A small network was shown many inputs. Here are its activations along a few directions, one row for each input.
In each table, some parts of the input vary, and every possible input appears once, in random order.
Descriptions start from the smaller parts, as in this example, which fits no table here: ring(8) and (point or ring(11) or (values(3) and line(6))).
Shared parts are said once, and a part with two or three values counts as separate values.

Other details of the inputs shift rows strongly along two fixed directions, in all tables alike. That doesn't count.
These rows show it; all are for the same input, with only those details redrawn:
165	-169	-49	-12	-134	180	42	-17	15	206	-10	6
175	-174	-48	-14	-132	193	26	-22	13	216	-5	7
-326	102	-140	-47	-353	-370	752	239	167	-204	-174	-79
166	-170	-50	-14	-134	181	42	-18	16	207	-9	6
54	0	66	59	-66	172	-200	-43	6	157	26	-45
-327	102	-140	-46	-354	-370	752	238	166	-204	-174	-79
-178	243	166	128	-52	24	-267	-1	29	3	20	-117

Table:
x1: 266	-227	19	-35	69	100	86	34	-59	40	21	-110
x2: 191	-105	-101	-120	63	66	88	-1	-70	69	15	258
x3: 259	-217	-19	-30	22	116	54	123	-69	67	90	-35
x4: 244	-125	24	-104	52	92	20	90	-70	213	-18	126
x5: 175	-143	-37	-120	130	65	72	-10	-84	140	-87	87
x6: 194	-97	-109	-136	82	45	77	19	-34	101	25	215
x7: -242	50	2	156	67	-242	-336	29	130	-127	-63	45
x8: -265	38	-192	-94	-160	-418	759	260	75	-439	-11	29
x9: -170	174	111	92	142	-54	-230	129	-79	-174	124	-116
x10: -98	284	267	25	172	-94	-232	21	-43	-27	-67	-75
x11: 197	-205	-130	-82	57	72	101	47	-29	-29	148	65
x12: 166	-170	-50	-14	-134	181	42	-18	16	207	-9	6
x13: -186	279	145	31	169	-82	-262	98	-81	-37	9	38
x14: -138	177	131	67	164	-82	-158	-46	-39	-290	100	-77
x15: 202	-213	-93	-86	103	52	130	-41	-17	-58	82	-4
x16: -210	244	80	89	20	-72	-198	-184	43	-100	27	-87
x17: 99	-192	-136	-14	-91	165	57	-36	-20	185	2	49
x18: -230	37	17	115	80	-269	-331	-58	119	-162	-131	-23
x19: -18	-32	11	37	5	132	-150	-149	-27	103	-29	-79
x20: -175	236	204	109	-19	11	-252	-96	29	-20	-44	-194
x21: -134	303	132	-10	207	-127	-200	-56	-8	-129	-16	21
x22: -163	164	147	82	190	-69	-201	40	-69	-202	55	-189
x23: 123	-162	-153	-15	-111	121	101	-127	-8	95	54	148
x24: 21	16	-53	37	-29	94	-142	-125	20	74	89	54
x25: -136	299	143	11	190	-105	-194	-76	-46	-163	-27	69
x26: 122	-172	-119	-30	-84	98	123	-220	-6	66	-6	76
The inputs of x2 and x25 match in every part but one. If x17 is changed in the same way as x2 into x25, which row does it become? -> x19
What do these inputs look like to the network? -> values(2) and (point or (values(3) and line(4)))
Change only the values(2) part in x5. List by row number the other rows that result. -> x13
Change only the line(4) part in x22. List by row number the other rows that result. -> x1, x14, x15
Change only the values(3) part in x21. List by row number the other rows that result. -> x15, x16

Table:
x27: 283	-178	-21	-125	-48	81	132	115	-1	166	-77	151
x28: 219	-151	-89	-170	23	80	141	-28	-87	162	21	177
x29: -161	186	130	59	125	28	-102	-30	-90	-200	62	-135
x30: -230	101	-66	-118	-146	-400	700	247	114	-424	-27	-125
x31: 191	-315	-237	-75	8	11	49	-59	34	130	-27	101
x32: -150	245	159	45	72	-80	-176	121	-72	-3	-81	14
x33: 416	-32	137	-25	201	441	-566	-255	-126	254	130	177
x34: 174	-183	-109	-97	-32	33	364	-5	-81	-74	46	-22
x35: 262	-179	-5	-90	-20	91	121	112	-30	205	-53	163
x36: -274	189	45	193	-257	42	-200	-40	43	-18	96	-122
x37: -60	-201	-184	56	-336	174	204	-13	62	131	5	-15
x38: -275	249	182	120	-198	65	-140	-77	86	158	-148	-249
x39: 206	-102	-108	-111	23	148	149	-98	-109	131	-32	183
x40: -21	-179	-199	68	-352	156	197	-24	44	132	23	-15
x41: -89	190	141	73	124	-36	-132	119	-8	-149	136	-177
x42: -179	142	3	102	102	-161	-237	-31	79	-91	15	-17
x43: 48	-76	-22	7	-324	103	271	-66	111	298	-144	-131
x44: 221	-265	-178	-64	-28	42	84	-183	79	-4	-43	161
x45: -163	96	92	136	60	-182	-254	19	59	-85	-61	-7
x46: -125	243	181	31	58	-111	-179	122	-67	-7	-52	14
x47: -339	193	-129	-124	-92	-337	597	263	68	-177	-166	27
x48: 190	-144	-106	-152	41	109	132	-32	-94	166	-7	174
x49: 188	-267	-57	-79	-61	-13	329	188	-70	15	-26	-68
x50: -214	132	-36	91	103	-142	-252	-37	46	-93	-33	-31
x51: 222	-102	-93	-129	2	106	171	-91	-99	119	-8	183
x52: -154	90	108	130	45	-174	-259	32	87	-104	-62	0
x53: -100	197	122	82	136	-43	-126	105	-33	-129	134	-182
x54: -135	190	86	67	136	-22	-140	101	-69	-128	87	-195
x55: -108	320	151	30	81	-39	-112	-52	-31	-100	33	81
x56: -271	209	-77	-120	-108	-395	617	181	64	-218	-82	84
x57: -189	289	113	9	110	-5	-121	-62	-74	-82	-28	60
x58: 181	-224	-95	-108	4	16	358	61	-41	-25	92	-18
x59: 108	-293	-209	-53	15	70	92	-188	13	38	-81	152
x60: -237	209	-68	-161	-145	-388	601	194	115	-272	-104	78
x61: -172	84	77	108	48	-195	-271	17	32	-92	-80	-20
x62: -365	121	-117	107	-448	-197	449	129	181	-166	-11	-86
x63: 433	-73	104	-41	223	438	-613	-123	-91	349	146	131
x64: 254	-176	-23	-84	-7	83	128	100	-56	223	-54	155
x65: 203	-276	-172	-34	-8	47	96	-182	53	32	-22	174
x66: -85	151	211	113	90	-66	-143	154	-55	-121	58	-173
x67: -206	277	211	143	-228	36	-135	-77	127	148	-91	-232
x68: 232	-336	-126	-49	-61	-8	52	11	98	79	-109	117
x69: -120	302	122	19	100	-65	-147	90	8	-26	43	28
x70: 102	-252	-115	-140	14	57	352	68	-63	-24	28	-30
x71: 243	-145	-57	-148	26	106	143	-15	-35	155	42	199
x72: -302	216	-148	-109	-108	-367	600	255	54	-182	-150	26
x73: -174	167	103	50	148	5	-138	110	-56	-124	71	-193
x74: 142	-313	-217	-77	27	21	47	-140	6	81	-35	142
x75: -196	110	21	48	91	-189	-246	-115	30	-142	18	16
x76: -235	63	70	107	73	-136	-266	23	40	-85	-124	-19
x77: -62	196	135	44	103	-35	-152	114	18	-182	118	-189
x78: -259	88	15	48	115	-132	-240	-107	39	-135	-26	17
x79: 73	-80	-21	-28	-359	100	271	-52	165	254	-161	-139
x80: -78	211	171	82	104	-9	-96	-21	-45	-222	125	-119
x81: 325	-197	20	90	221	338	-624	-371	-75	217	119	148
x82: 188	-181	-104	-71	-21	43	397	1	-50	-62	59	-7
x83: -221	271	188	123	-226	19	-146	-90	78	155	-110	-246
x84: -241	272	169	134	-213	46	-143	-88	72	158	-132	-249
x85: 246	-96	-75	-100	22	134	166	-92	-75	140	15	198
x86: 164	-255	-75	-61	-42	26	313	181	-79	25	-51	-69
x87: 120	-276	-59	-79	-32	48	323	193	-64	26	-68	-67
x88: -265	201	55	219	-246	53	-182	-37	68	-12	111	-111
x89: -51	216	166	54	84	-8	-115	-24	-20	-256	106	-131
x90: 321	-240	26	48	241	309	-660	-312	-63	259	154	142
x91: -232	199	66	186	-273	61	-209	-27	118	-54	95	-120
x92: -153	124	48	39	71	-165	-252	-101	108	-184	14	24
x93: 232	-257	-39	-89	-85	0	340	200	13	-34	-25	-62
x94: 243	-150	-129	-147	25	105	131	45	-66	217	3	139
x95: 153	-186	-140	-85	-22	64	379	-5	-87	-63	15	-19
x96: -116	167	147	24	123	-67	-134	28	-86	-180	136	-150
x97: 223	-323	-209	-55	8	43	54	-49	85	129	-8	126
x98: 233	-307	-218	-87	-18	27	61	-45	114	85	-34	111
x99: 328	-174	97	4	250	399	-484	-151	-198	185	206	-45
x100: -203	150	-10	106	86	-117	-216	-181	10	-171	-41	27
x101: -209	254	120	-30	129	-42	-146	4	-61	-49	-2	51
x102: -178	117	54	70	90	-166	-235	-97	84	-153	34	37
x103: -96	173	178	45	125	-48	-121	45	-32	-192	154	-132
x104: 188	-233	-150	-113	-13	22	337	133	-49	18	56	-72
x105: -197	88	54	124	61	-162	-267	15	26	-88	-109	-19
x106: 318	-207	4	63	210	326	-645	-377	-101	208	104	135
x107: 218	-267	-28	-59	-57	14	334	198	-16	10	-2	-49
x108: -130	307	104	27	115	-74	-141	76	-17	-6	43	21
x109: 119	-332	-241	-72	33	63	55	-51	43	132	-72	100
x110: -189	222	175	28	87	-53	-174	130	-59	1	-97	15
What do these inputs look like to the network? -> line(6) and (values(2) or (values(3) and line(4)))
The inputs of x29 and x89 match in every part but the line(6) part. If x73 is changed in the same way as x29 into x89, which row does it become? -> x77
The inputs of x27 and x32 match in every part but the line(6) part. If x44 is changed in the same way as x27 into x32, which row does it become? -> x100
The inputs of x97 and x109 match in every part but the line(6) part. If x103 is changed in the same way as x97 into x109, which row does it become? -> x70
Change only the values(2) part in x88. List by row number the other rows that result. -> x43
Change only the values(2) part in x84. List by row number the other rows that result. -> x40
Change only the line(4) part in x44. List by row number the other rows that result. -> x68, x92, x98
Start at x100 and move only the line(4) part, one step at a time. The first step leads to x74. Which rows follow, in order? -> x50, x105

Table:
x111: 223	-148	-8	-65	-29	126	146	147	-78	206	59	77
x112: 155	-263	-100	2	-143	118	98	-6	64	46	96	40
x113: 207	-321	-114	32	10	39	52	12	17	35	9	-7
x114: -276	88	-67	-59	-298	-233	662	155	104	-68	-174	-242
x115: -170	79	-53	-139	-69	-306	649	320	-4	-238	-157	-40
x116: 205	-203	-8	-141	93	90	121	93	-62	143	-52	-44
x117: -257	178	-126	-65	-310	-194	708	223	81	-102	-77	-135
x118: -178	84	103	118	-62	-110	-200	-40	132	-136	9	-206
x119: -292	133	-78	-46	-323	-195	729	226	53	-103	-78	-118
x120: 189	-268	-89	5	-135	90	85	-37	62	15	6	-12
x121: 180	-146	-126	-127	81	49	97	-136	-38	97	15	267
x122: 238	64	262	68	53	398	-573	-90	-114	275	125	-24
x123: -163	207	74	-12	157	-199	-160	-163	39	-101	-79	24
x124: -254	139	53	167	-78	7	-132	-41	13	-132	137	-165
x125: -107	208	35	30	159	-96	-120	-42	-1	-271	170	-31
x126: 165	-179	-201	-127	95	72	5	2	-13	127	-9	229
x127: -117	278	222	69	-71	-11	-104	75	20	-39	-35	-118
x128: -124	212	186	22	172	-54	-103	141	-63	-109	-39	-106
x129: -221	206	56	86	27	-159	-195	30	30	-21	-6	119
x130: 164	-125	90	75	278	285	-582	-61	-133	42	240	25
x131: 145	-115	-25	-36	-157	209	218	2	-58	191	-45	-88
x132: -146	236	218	52	-69	-44	-124	44	74	16	-51	-195
x133: 212	-276	-99	-85	98	19	109	-132	6	-38	39	-27
x134: 264	-106	-54	-84	-12	135	113	142	-51	212	63	61
x135: -140	155	22	112	55	-124	-187	89	36	-170	135	-68
x136: 243	-146	-7	-79	-43	110	145	129	-104	183	13	53
x137: -214	199	92	104	-63	-107	-196	-82	133	-32	-129	25
x138: 190	-336	-127	-31	113	75	55	22	-23	-41	10	3
x139: 194	-265	-189	-83	94	93	66	72	-26	-32	123	63
x140: -145	301	14	-20	149	-145	-144	-100	17	-130	24	134
x141: 205	-235	-114	-80	79	76	162	-66	-49	-60	150	99
x142: 115	-269	-145	31	-150	135	154	-86	0	35	20	-96
x143: -285	233	43	108	-115	-32	-160	-113	7	-7	-49	-13
x144: 193	-217	-125	-40	-15	25	6	-45	-3	186	-101	191
x145: -241	228	86	86	-95	-84	-188	-40	106	-17	-25	97
x146: -97	254	197	69	46	-85	-110	144	-54	-45	-17	-93
x147: 186	-164	-184	-63	-12	50	-7	-13	31	211	-12	225
x148: 188	-299	-128	3	-24	64	81	59	-15	52	118	69
x149: -205	98	-176	-152	-94	-403	618	43	48	-253	-157	168
x150: -210	155	60	69	42	-219	-225	-30	79	4	-108	-7
x151: -71	286	215	3	175	-62	-45	-1	-61	-133	-8	-83
x152: 191	-223	-151	-21	-131	119	81	-7	93	45	98	25
x153: 263	4	236	97	208	311	-571	-48	-124	271	76	-45
x154: -207	155	47	42	166	-153	-196	-2	15	-113	-112	50
x155: 254	103	209	58	75	413	-579	-71	-57	297	166	-18
x156: 237	-264	-98	-49	116	61	126	-118	-17	-71	41	27
x157: -168	53	-44	-84	-165	-356	593	267	89	-94	-165	-126
x158: 168	-253	-94	-8	-155	98	90	-23	36	22	53	13
x159: 197	-316	-127	-56	87	65	77	41	-54	-59	26	26
x160: 132	-258	-136	-115	98	7	-13	-58	11	146	-115	114
x161: -96	154	100	58	159	-115	-120	-76	-31	-294	76	-66
x162: 230	-115	-64	-152	92	149	136	161	-93	121	58	67
x163: -115	167	92	42	139	-103	-120	-63	-60	-284	125	-43
x164: -86	267	213	-31	160	-95	-63	-18	-39	-93	-6	-135
x165: -298	180	45	98	-89	-76	-181	-148	86	36	-108	-114
x166: 73	-125	-205	-31	-157	158	81	-125	48	220	-23	111
x167: -207	271	33	64	-82	-84	-202	-41	136	-20	-24	81
x168: -148	114	77	124	33	-132	-185	69	-23	-183	90	-78
x169: -281	199	47	137	-72	-42	-159	-135	66	-5	-112	-61
x170: 175	-303	-139	-75	63	68	98	59	-80	-56	70	52
x171: 190	-343	-121	-7	-12	0	41	-3	39	74	9	-62
x172: -182	104	-15	-48	-268	-256	627	219	145	-137	-188	-99
x173: 114	-102	97	195	82	345	-565	-242	-51	128	130	-172
x174: 79	-297	-140	20	-139	106	106	-114	50	88	9	-178
x175: -151	229	75	25	171	-167	-137	-146	16	-141	-84	74
x176: 174	-287	-89	26	-111	91	76	-49	94	27	-12	-35
x177: -101	316	207	-22	145	-38	-35	50	-99	-115	104	-13
x178: -266	222	49	120	-92	-41	-161	-125	32	-17	-95	-39
x179: -223	181	2	143	-68	3	-143	-40	43	-137	138	-181
x180: 284	-89	23	-148	89	113	208	-13	-114	64	-5	59
x181: -177	42	61	60	156	-146	-194	39	21	-219	23	-169
x182: -230	177	91	65	-79	-140	-218	-98	153	8	-124	-28
x183: 215	62	259	79	62	410	-563	-70	-86	294	167	-2
x184: 177	-236	-126	-20	6	25	2	-56	30	197	-119	169
x185: -131	243	182	-15	131	-43	-99	172	-127	-113	28	-60
x186: -309	229	41	120	-103	-20	-151	-95	36	12	-8	11
x187: 261	-80	10	-165	60	115	227	7	-141	69	38	82
x188: -236	184	39	20	136	-131	-185	43	-17	-99	-3	122
x189: -199	207	59	73	17	-171	-203	11	-1	-38	-49	94
x190: -200	258	175	118	-61	50	-65	8	-10	6	-40	-228
x191: 128	-101	-26	-45	-176	219	210	14	-88	200	3	-66
x192: 228	-157	-111	-122	95	35	78	-175	-44	76	-73	220
x193: -254	25	-194	-130	-88	-376	530	178	42	-219	-179	142
x194: 220	-306	-120	5	-19	30	81	31	-13	18	23	18
x195: -154	242	179	-2	144	-31	-90	192	-101	-93	73	-36
x196: -199	220	94	86	-83	-105	-197	-72	100	-44	-111	46
x197: 172	-232	-139	-104	92	50	16	-31	-47	104	-100	194
x198: 284	-44	-37	-171	90	144	195	21	-91	100	86	91
x199: 132	-167	-103	-54	-166	88	37	-91	52	182	-79	191
x200: 93	-250	-146	20	-168	143	151	-73	-28	41	68	-74
The inputs of x135 and x194 match in every part but one. If x198 is changed in the same way as x135 into x194, which row does it become? -> x180
The inputs of x195 and x128 match in every part but one. If x129 is changed in the same way as x195 into x128, which row does it become? -> x184
What do these inputs look like to the network? -> values(3) and line(5) and line(6)
Change only the values(3) part in x153. List by row number the other rows that result. -> x113, x184
Change only the line(6) part in x179. List by row number the other rows that result. -> x124, x142, x173, x174, x200
Change only the values(3) part in x156. List by row number the other rows that result. -> x151, x175
Change only the line(5) part in x198. List by row number the other rows that result. -> x117, x134, x155, x162
